These are the activations of a small neural network, seen along a few directions. Each row is one input.
In each table, some parts of the input vary, and every possible input appears once, in random order.
A made-up example of a description, with smaller parts first: one of 2 separate values, together with either a single point or one of 9 places around a ring or (one of 4 places along a line, together with one of 8 places around a ring).
Shared parts are said once, and a part with two or three values counts as separate values.
In the rows, zero is written as 128.

Other details of the inputs shift rows strongly along three fixed directions, in all tables alike. That doesn't count.
To show where, the next rows are all for the same input, with only those details redrawn:
[154 125 133 120 108 141 109 169 122  91 106 124  93]
[188 124  28 128 217 129  67 102 141 147  56 147 105]
[ 72 129 182 109  71 146 157  83 140 145 136 133 151]
[186 124 108 121 134 111  87 129 131 118  85 131  80]
[ 66 130 181 109  72 152 160  85 140 143 139 132 156]
[143 125 172 115  73 126 123 152 123  96 118 120  92]
[154 125  60 125 184 152  91 127 135 130  80 141 119]

Table:
x1: [120 116 100 114 167 118 135  83 144 158 154 118 170]
x2: [166 117 150 142 110 118 137 176  87 105 131 127  98]
x3: [142 131  55 139 196 152 108 173 120 141  94 148 135]
x4: [155 136  88 137 192  72 100  34 184 197 116 125 116]
x5: [162  97 155 135 112 117 138 175 124 110 142  92 102]
x6: [105 113 103 149 149 174 113 179 134  98 166 108 142]
x7: [170 112 148 140 125 143 125 161 118  91 128  83 104]
x8: [143 136 108 141 155 159 131 123  94 124 116 129 128]
x9: [ 79 133 132 126 137 143 163 116 101 125 162 147 180]
x10: [ 64 138 177 134 118 160 160 104 152 145 148  91 150]
x11: [ 68 117 179 111  74 128 162 103 145 160 142 142 162]
x12: [190 139 164 132  83  49 120 100 128 125 123 139  73]
x13: [159 133 126 134 115 121 110 179 132  89 126 140 105]
x14: [163 144  50 121 201  64  90  48 143 185  88 160 142]
x15: [177 124 191 100  45  16 112  92 139 124 128 128  87]
x16: [112 145 101 137 152 198 138 185  99  98 119 128 138]
x17: [180 112 161 118  92  32  87  94 134 135 152  98  81]
x18: [111 145 118 129 133 187 134 182 107 100 121 128 132]
x19: [ 94 145 134 133 122 166 161 108 104 137 132 129 149]
x20: [150 135 141 125 111 145 114 174 116  93 110 123  97]
x21: [109 138  97 132 150 152 145 187  95  85 145 138 151]
x22: [160 123 127 142 119 118 136 183  95 108 122 128  96]
x23: [111 100 108 141 163 109 110  65 149 194 129 114 145]
x24: [184 139 110 125 140  68 105 141 110 110 112 138  97]
x25: [143 125 172 115  73 126 123 152 123  96 118 120  92]
x26: [100 126 148 120 115 104 140  71 148 190 119 149 156]
x27: [102 137  90 121 159 164 124 204 120  88 135 142 168]
x28: [ 97 137 150 109 132  79 138  64 165 175 160 111 143]
x29: [ 73 130 150 119  92 142 152 107 153 133 152 150 168]
x30: [168 113 196 129  63  88 141 129 137 104 171  98  95]
x31: [102 115  95 148 176 161 107  76 141 162 122 104 155]
x32: [ 69 122 148 135 142 148 157 140 153 154 149 103 148]
x33: [109 132 124 130 141 109 147  74 130 188 115 151 151]
x34: [ 84 141 117 142 131 164 165 126 120 123 155 149 166]
x35: [118 131  94 150 162 185 143 183  99  87 150 147 150]
x36: [ 75 148 129 131 120 158 156 123 137 134 150 151 171]
Question: The inputs of x10 and x28 match in every part but one. If x7 is changed in the same way as x10 into x28, which row does it become?
Answer: x1
Question: Describe the family of inputs behind these rows.
Answer: one of 4 places along a line, together with either one of 3 separate values or one of 6 places along a line
Question: Change only the place on the line of 6 in x27. List by row number the other rows that result.
Answer: x9, x14, x15, x21, x24
Question: List by row number the other rows that have the place on the line of 4 in common with x33.
Answer: x2, x3, x5, x11, x22, x23, x26, x32

Table:
x37: [105 120 112 135 157 153 128 165 165 149 109 108 126]
x38: [ 84 109 193 137  88 155 164 196 110  88 202  83 141]
x39: [101 124 113 120 120 120 147  58 132 157 147 158 175]
x40: [127 122 135 114 109  85 121  91 157 131 144 147 137]
x41: [ 90 131 141 128 117 160 117 147 162 125 121 110 132]
x42: [107 117  85 130 174 156 138 175 123 151 102 153 155]
x43: [134 121 204 130  65 133 148 107 119 102 168 108 115]
x44: [141 145  88  97 148  99  90  92 164 140 102 155 130]
x45: [155 124  84 136 167  71 124  95 113 159 134 137 142]
x46: [101 136 107 104 128 130 133  58 125 154 115 161 164]
x47: [142 135 132 109 114 124  94 127 160 106 117 102 102]
x48: [149 120  95 128 155  96 127 105 120 189  89 157 123]
x49: [ 60 116 150 125 114 191 145 150 148 100 179 106 167]
x50: [108 122  88 140 171 144 141 195 110 103 157 127 173]
x51: [161 107 197 136  74  77 138 140 102 113 177  83  84]
x52: [101 159 179 127  66 139 163 127  99 121 132 156 130]
x53: [155 106 145 135 103 130 121 117 122 109 148 108 107]
x54: [114 150 182 130  81  93 179  82 111 177 123 152 120]
x55: [133 123  98 151 194 151 132 139 107 128 156 109 141]
x56: [ 91 115 204 127  79 120 155 169 128 104 201  80 125]
x57: [ 81 138 112 145 156 203 159  95 122 125 157 128 171]
x58: [106 137 172  90  71  81 129  72 150 134 134 144 131]
x59: [176 135  92 158 178 146 125 152 110 141  84 116  88]
x60: [145 144 134 128 118 153 129  94 114 109 118 121 110]
x61: [115 110  98 136 160 171 117 117 144 123 143 117 155]
x62: [132 107 112 141 162 150 118 198 141 122 103 104 100]
x63: [184 132 117 136 121 108 114 155 106  77 129 145 101]
x64: [144 127  96 120 147 101 100  95 133 161  86 162 128]
x65: [140 149 113 150 146 108 150 155  90 101 151 130 128]
x66: [ 75 126 111 145 176 200 168 121 126 175 114 125 177]
x67: [121 122 148 117  93 165 129 131 114 101 134 107 123]
x68: [139 120 100 118 148 163  92 168 138  82 113 105 107]
x69: [171 146 129 137 105  85 132  90 113 109 129 150 105]
x70: [129 125 115 132 160 109 112 134 156 145 161  97 129]
x71: [149 133 135 131 133  95 143 106 114 176  98 158 120]
x72: [159 136  92 142 174  74 129  91 111 153 131 140 143]
x73: [ 97 143 174 104  69  83 125  85 165 162 126 154 128]
x74: [132 132 114 119 148  85 117 117 164 182  98 154 121]
x75: [143 109 107 147 147 184 134 234 102 104 111  99 102]
x76: [ 91 130 178 116  57 133 151 135 104 128 138 149 137]
x77: [168 116  83 142 161 154  90 150 115 126  84 115 103]
x78: [132 119 114 119 152  85 121 115 149 180  96 153 118]
x79: [203 123 146 127 113  19  98 156 127 110 141 114  76]
x80: [114 107 117 142 157 159 138 156 135 149 104 108 129]
x81: [150 129  90 106 148 102 100  85 135 136  94 155 132]
x82: [139 130  97 161 184 172 136 203  86  79 156 101 117]
x83: [119 144 117 148 145 183 134 125 112 129 107 125 128]
x84: [221 114 136 120 105 107  74 182 116  59  98  91  48]
x85: [105 115 191 131  70 151 137 154 126 107 129 101 121]
x86: [ 44 128 116 123 138 191 143 105 178 140 173 118 195]
x87: [171 135 131 125 118  79 110 226 131  80 158 110 104]
x88: [144 159 152 113  88  99 140  75 108 117 115 154 112]
x89: [ 96 145 134 123 122 133 144  67 120 172 111 172 165]
x90: [ 79 133 114 139 163 208 144 107 125 150 113 130 178]
x91: [140 115  80 139 179 164  85 178 140 107  90 113 107]
x92: [143 129 141 111 103  78 102 117 141 139 105 151  98]
x93: [ 95 132 175 120  86 196 154 145 110  84 148 110 144]
x94: [150 145 123 108 121 105 122  74 115 130 104 157 127]
x95: [131 138 110 112 125  87 107  86 174 143 138 151 144]
x96: [149 120 131 121 109  86 121  94 141 125 134 147 136]
Question: Describe the family of inputs behind these rows.
Answer: one of 2 separate values, together with one of 5 places along a line, together with one of 6 places along a line
Question: The inputs of x61 and x96 match in every part but the choice among 2 separate values. If x82 is changed in the same way as x61 into x96, which row does it become?
Answer: x65
Question: The inputs of x57 and x69 match in every part but the choice among 2 separate values. If x90 is changed in the same way as x57 into x69, which row does it become?
Answer: x89
Question: Change only the choice among 2 separate values in x37. List by row number the other rows that result.
Answer: x74
Question: Change only the choice among 2 separate values in x40. List by row number the other rows that result.
Answer: x49

Table:
x97: [201 130 101 141 164  89 103 148 104 126 105 123  78]
x98: [153 133 114 122 139  77 106 122 138 144 110 133 106]
x99: [172 137 102 130 134 132  93 181 130 108  81 137  87]
x100: [116 129 124 123 128  97 129  33 133 178 128 151 156]
x101: [148 111 102 143 163 152  99 152 141 113 125  94 108]
x102: [121 144  97 122 166 122 123 107 136 141 126 137 144]
x103: [154 127 179 122  60 112 127 143 109  92 134 130  89]
x104: [112 123  76 116 165 136 115  75 146 178  97 163 160]
x105: [ 62 130  98 146 177 196 171 163 116 134 171 132 201]
x106: [105 120 140 115 105 122 137 137 128 129 132 143 148]
x107: [102 139 135 143 120 205 157 204  96  83 118 122 131]
x108: [160 111 131 129 134 138  99 173 141  91 131  86  93]
x109: [163 127 139 129 113 104 124 199 120  71 158 113  99]
x110: [171 149  80 126 170 116  94  84 144 151  71 147 109]
x111: [ 66 130 143 117 103 182 161 173 113  89 163 135 179]
x112: [134 131 183 108  56 117 139 131 121 101 139 131 107]
x113: [110 121  91 140 165 189 141 191  90 100 131 135 162]
x114: [ 69 148 155 125 110 146 156  40 144 174 119 150 163]
x115: [165 107 198 135  82  78 125  85 136 145 131  78  79]
x116: [130 142 186 126  70  78 142  99 126 133 153 121 106]
x117: [135 118  68 132 193 105 113 120 152 153 122 144 144]
x118: [116 122 170 121  85 132 159 109 106 133 132 133 128]
x119: [136 108  94 129 174 132  90 120 161 153 111 105 123]
x120: [ 72 135 167 132  98 115 169  84 138 152 184 129 173]
Question: The inputs of x112 and x118 match in every part but one. If x111 is changed in the same way as x112 into x118, which row does it become?
Answer: x113
Question: Describe the family of inputs behind these rows.
Answer: one of 4 places along a line, together with either a single point or one of 5 places along a line
Question: Start at x119 and move only the place on the line of 4, one step at a time. The first step leads to x108. Which rows follow, in order?
Answer: x101, x115
Question: List by row number the other rows that have the place on the line of 4 in common with x98.
Answer: x99, x104, x106, x117, x119
Question: Change only the place on the line of 5 in x120. List by row number the other rows that result.
Answer: x100, x103, x114, x116
